Each row below holds a small network's activations on one record, seen along a few directions.
Each row is followed by the record's values for the fields F, D, V, K, Y, M.
A field that a record lacks is left out.
Other fields move the rows too, some of them a lot.
(in the rows, 500 means zero)
Random noise pushes rows far along 6 fixed directions. That doesn't count. These rows show it; they differ only by the noise:
[513 535 573 647 585 531 520 392 565 617 460 505 563 580 636 411 543 584
 589 681 289 354 409 391 524 623 543 330]
[417 451 562 610 518 540 492 106 750 683 448 475 520 627 585 408 464 687
 434 623 434 400 623 478 504 535 590 318]
[517 381 583 642 566 661 519 271 620 710 509 482 567 496 603 395 444 568
 404 638 364 455 686 421 626 531 576 358]
[458 476 683 724 592 532 584 699 445 629 349 560 587 643 733 470 453 457
 564 760 156 408 528 287 657 604 538 261]
[507 728 536 337 559 458 481 627 360 343 414 576 463 560 573 501 667 387
 652 434 450 505 323 344 420 464 472 577]
[537 677 507 445 575 440 582 680 378 385 534 582 474 508 578 550 599 442
 755 457 366 424 287 322 474 550 394 515]
[526 450 508 602 424 678 467 385 615 551 525 465 518 584 482 502 456 500
 518 573 541 359 495 478 471 572 467 429]
[733 494 415 472 477 818 434 458 448 461 705 451 529 333 393 469 570 367
 560 439 612 420 386 469 469 550 409 641]

[556 337 592 644 631 669 320 450 435 669 364 494 703 536 625 298 655 441
 282 743 325 454 548 494 585 551 712 407] -> {F: f1, D: d2, V: v1, K: k2, Y: y3, M: m2}
[382 606 482 241 503 521 458 164 647 384 532 476 411 626 416 473 590 593
 413 261 744 613 536 630 424 311 502 603] -> {Y: y2}
[342 429 476 651 470 239 481 313 680 568 399 553 479 655 543 542 414 733
 527 627 467 364 512 538 395 610 526 246] -> {Y: y3}
[371 611 610 493 572 429 612 438 536 634 418 490 490 503 663 443 440 618
 516 514 254 635 679 450 751 471 594 393] -> {Y: y3, M: m1}
[262 367 570 404 416 476 481 576 556 432 344 617 461 768 383 625 383 418
 271 397 752 612 748 578 384 365 486 495] -> {Y: y2}
[378 539 508 627 440 312 460 560 559 551 306 538 440 599 525 564 386 570
 513 526 518 481 581 492 491 475 545 408] -> {F: f1, D: d2, V: v2, K: k2, Y: y3, M: m1}
[310 605 497 483 357 459 464 325 699 523 414 406 435 703 453 555 406 608
 491 461 605 491 526 650 470 523 545 431] -> {Y: y3, M: m1}
[240 711 582 366 596 364 562 349 630 412 425 505 471 842 600 425 650 663
 523 438 492 528 370 513 440 467 518 356] -> {F: f1, D: d1, V: v2, K: k1, Y: y2, M: m1}
[484 512 657 438 478 541 555 928 197 394 400 592 502 445 555 627 414 196
 461 422 419 702 638 420 570 424 519 534] -> {F: f2, D: d1, V: v2, K: k2, Y: y2, M: m1}
[362 535 564 449 633 437 499 585 490 386 352 630 495 773 525 437 727 406
 399 465 530 541 413 456 399 453 525 493] -> {F: f1, D: d1, V: v2, K: k2, Y: y2, M: m2}
[575 562 486 489 426 753 269 736 316 388 402 430 566 536 448 418 610 288
 503 591 576 480 288 481 447 500 498 652] -> {Y: y3, M: m1}
[556 494 570 332 386 666 278 918 271 316 126 523 481 580 522 443 546 135
 347 578 631 631 608 300 492 263 442 749] -> {F: f2, D: d1, V: v1, K: k1, Y: y1, M: m2}
[446 382 459 503 530 484 454 410 505 604 453 542 555 514 509 388 531 536
 432 667 452 460 554 445 421 406 541 550] -> {F: f2, D: d2, V: v1, K: k1, Y: y3, M: m1}
[467 534 503 646 427 320 427 653 498 340 380 527 451 550 473 592 473 499
 714 618 482 327 227 442 338 611 431 437] -> {F: f2, D: d1, V: v2, K: k2, Y: y3, M: m1}
[509 532 380 445 343 424 452 390 571 375 459 470 441 550 364 533 558 525
 624 473 632 508 404 500 309 458 455 598] -> {F: f2, D: d2, V: v2, K: k1, Y: y3, M: m2}
[652 352 303 389 455 744 514 377 548 447 758 481 469 246 295 483 500 505
 424 282 766 528 652 491 552 344 281 745] -> {Y: y1}
[567 485 482 508 412 823 324 789 323 366 353 444 543 593 510 444 520 284
 450 715 539 464 413 396 478 542 479 664] -> {F: f2, D: d1, V: v2, K: k2, Y: y3, M: m2}
[474 492 664 750 682 460 627 593 560 594 473 529 651 634 691 421 566 590
 546 646 167 374 362 427 605 743 526 196] -> {F: f1, D: d1, V: v2, K: k2, Y: y2, M: m2}
[476 503 586 422 650 225 555 780 252 436 452 733 524 533 546 513 581 402
 502 450 339 572 377 384 366 424 485 500] -> {F: f2, D: d2, V: v1, K: k1, Y: y3, M: m2}
[405 527 540 608 334 661 478 790 494 461 428 415 508 709 472 613 372 383
 579 567 535 435 434 538 571 552 422 462] -> {Y: y3, M: m1}
[541 708 479 267 586 468 242 192 456 425 335 440 491 463 554 284 793 514
 363 460 569 618 409 552 419 380 698 597] -> {Y: y3}
[477 511 331 445 519  81 754 409 555 435 816 633 349 245 460 716 389 781
 754 246 460 453 519 435 497 514 276 472] -> {Y: y3}
[599 370 456 458 427 549 514 347 471 619 460 433 437 306 517 444 328 548
 412 542 493 607 910 342 682 305 535 680] -> {F: f2, D: d2, V: v1, K: k1, Y: y3, M: m2}
[458 435 434 568 547 541 607 570 552 485 633 501 567 586 603 513 553 573
 555 515 395 372 524 425 633 540 365 461] -> {F: f1, D: d1, V: v1, K: k2, Y: y3, M: m2}
[513 392 647 715 439 506 470 758 355 589 309 476 517 412 679 520 243 354
 348 730 324 604 671 514 662 629 671 294] -> {F: f2, D: d1, V: v2, K: k2, Y: y3, M: m1}
[507 854 516 256 664 386 571 717 254 379 491 532 465 390 602 470 678 409
 697 338 315 675 319 412 620 475 512 642] -> {Y: y3, M: m1}
[380 426 443 534 306 293 653 574 656 494 670 528 311 474 366 783 174 560
 560 214 729 434 631 562 497 433 301 474] -> {F: f1, D: d1, V: v1, K: k1, Y: y3, M: m1}
[665 368 511 542 629 621 355 557 307 554 453 487 634 311 503 338 643 341
 268 624 456 546 534 411 429 462 538 618] -> {F: f2, D: d1, V: v2, K: k2, Y: y3, M: m1}
[592 382 430 508 319 468 391 370 555 517 588 429 471 408 305 571 387 554
 454 513 769 354 451 601 327 521 473 631] -> {F: f1, D: d2, V: v1, K: k1, Y: y3, M: m1}
[607 311 564 827 457 496 452 789 422 597 480 509 649 522 470 560 376 411
 414 748 405 340 371 548 457 723 515 271] -> {Y: y3}
[523 599 447 469 411 653 383 508 443 431 385 370 523 482 488 441 537 419
 450 540 554 583 481 532 411 490 561 580] -> {F: f2, D: d1, V: v2, K: k2, Y: y3, M: m1}
[558 651 667 518 790 610 565 887 207 563 501 537 616 456 690 436 717 293
 536 549 214 622 308 424 750 636 595 324] -> {F: f1, D: d2, V: v2, K: k1, Y: y2, M: m1}
[402 704 547 328 653 391 683 641 390 495 557 560 484 435 661 565 501 489
 634 349 297 679 530 418 653 431 433 519] -> {F: f2, D: d1, V: v1, K: k1, Y: y3, M: m1}
[516 681 413 360 494 237 325 331 433 428 335 527 345 382 468 461 592 568
 607 454 582 538 352 544 252 453 606 613] -> {F: f2, D: d2, V: v2, K: k2, Y: y3, M: m1}
[698 671 426 347 685 467 325 509 263 343 555 536 564 325 498 341 817 444
 599 478 462 500 112 473 351 531 538 637] -> {Y: y3}
[499 483 690 580 436 716 458 552 470 608 351 439 563 630 553 457 447 392
 341 635 458 580 604 588 623 548 641 385] -> {Y: y2}
[426 663 554 243 585 553 561 297 483 486 546 477 413 447 595 473 555 496
 433 262 493 764 700 547 733 356 579 576] -> {Y: y2}
[292 420 567 463 490 356 404 329 582 537 288 510 535 661 595 440 518 539
 362 550 504 526 693 461 472 405 603 451] -> {F: f1, D: d1, V: v1, K: k1, Y: y3, M: m1}

Which values does each new row have?
[577 687 606 506 553 556 523 644 336 500 513 469 537 487 602 478 583 407
 577 539 315 534 301 543 620 659 574 437] -> {Y: y2}
[386 560 453 528 595 359 740 549 611 447 676 558 454 666 470 650 477 633
 694 353 490 376 319 558 491 592 295 384] -> {Y: y2}
[420 326 458 609 175 377 561 874 456 322 454 602 330 426 383 865 154 342
 650 397 693 457 630 478 446 490 306 495] -> {F: f2, D: d1, V: v2, K: k2, Y: y3, M: m1}
[541 559 539 465 427 696 511 423 569 526 531 384 486 499 487 497 448 472
 464 435 545 566 581 627 654 504 545 455] -> {Y: y2}
[495 458 430 515 543 162 529 346 570 500 612 584 483 448 416 571 509 692
 480 449 559 397 352 578 264 584 480 401] -> {Y: y3}
[552 312 434 448 426 703 370 631 369 390 533 538 545 505 382 522 523 260
 341 410 677 528 651 498 503 376 470 707] -> {F: f1, D: d2, V: v1, K: k2, Y: y3, M: m2}
[231 435 605 458 543 306 532 440 612 515 376 593 488 729 538 575 454 498
 253 438 512 678 702 497 459 388 546 409] -> {F: f2, D: d1, V: v2, K: k1, Y: y3, M: m2}
[492 453 550 601 372 733 461 594 514 435 483 493 524 701 445 542 467 399
 489 557 615 384 421 586 518 603 407 428] -> {Y: y2}
[478 750 410 396 501 400 520 154 626 458 589 405 455 421 510 447 598 734
 639 353 507 544 332 597 386 531 517 484] -> {F: f2, D: d1, V: v2, K: k2, Y: y3, M: m1}
[433 571 459 500 583 416 756 775 489 389 657 607 432 555 501 705 508 461
 730 249 454 493 492 377 632 507 254 529] -> {F: f1, D: d1, V: v2, K: k2, Y: y2, M: m2}
[229 368 394 445 281 295 619 308 822 399 590 590 321 749 280 723 348 589
 391 272 848 472 652 568 280 387 280 526] -> {F: f2, D: d1, V: v2, K: k1, Y: y3, M: m2}
[535 566 478 568 693 265 797 963 286 428 688 644 604 447 647 631 562 500
 727 459 167 368 281 311 597 646 309 432] -> {F: f1, D: d1, V: v1, K: k2, Y: y3, M: m2}
[407 464 544 390 455 372 580 328 606 510 510 523 414 499 477 611 371 588
 358 320 629 665 787 588 552 349 558 427] -> {Y: y2}
[318 401 607 674 346 511 446 613 587 564 222 462 507 776 649 558 260 567
 462 814 373 398 643 436 542 555 527 362] -> {F: f2, D: d1, V: v1, K: k2, Y: y3, M: m2}
[548 562 568 655 452 593 403 608 452 579 331 417 628 597 653 317 569 466
 576 808 314 367 379 390 496 592 615 405] -> {F: f1, D: d1, V: v1, K: k1, Y: y3, M: m1}
[427 396 489 528 586 413 385 165 639 565 457 555 574 611 514 363 636 667
 396 514 501 449 530 544 401 432 594 477] -> {F: f1, D: d2, V: v1, K: k2, Y: y3, M: m2}
[593 612 516 676 558 503 312 683 415 491 335 443 650 678 508 390 696 434
 520 776 409 303  20 567 302 723 590 373] -> {Y: y3}
[462 575 442 538 465 377 533 400 594 517 584 485 484 473 458 520 459 685
 655 500 452 425 372 530 444 580 470 450] -> {Y: y3, M: m1}
[414 464 420 692 429 483 660 211 816 682 659 433 460 561 501 571 320 825
 637 542 395 350 520 587 594 679 411 313] -> {Y: y3, M: m2}
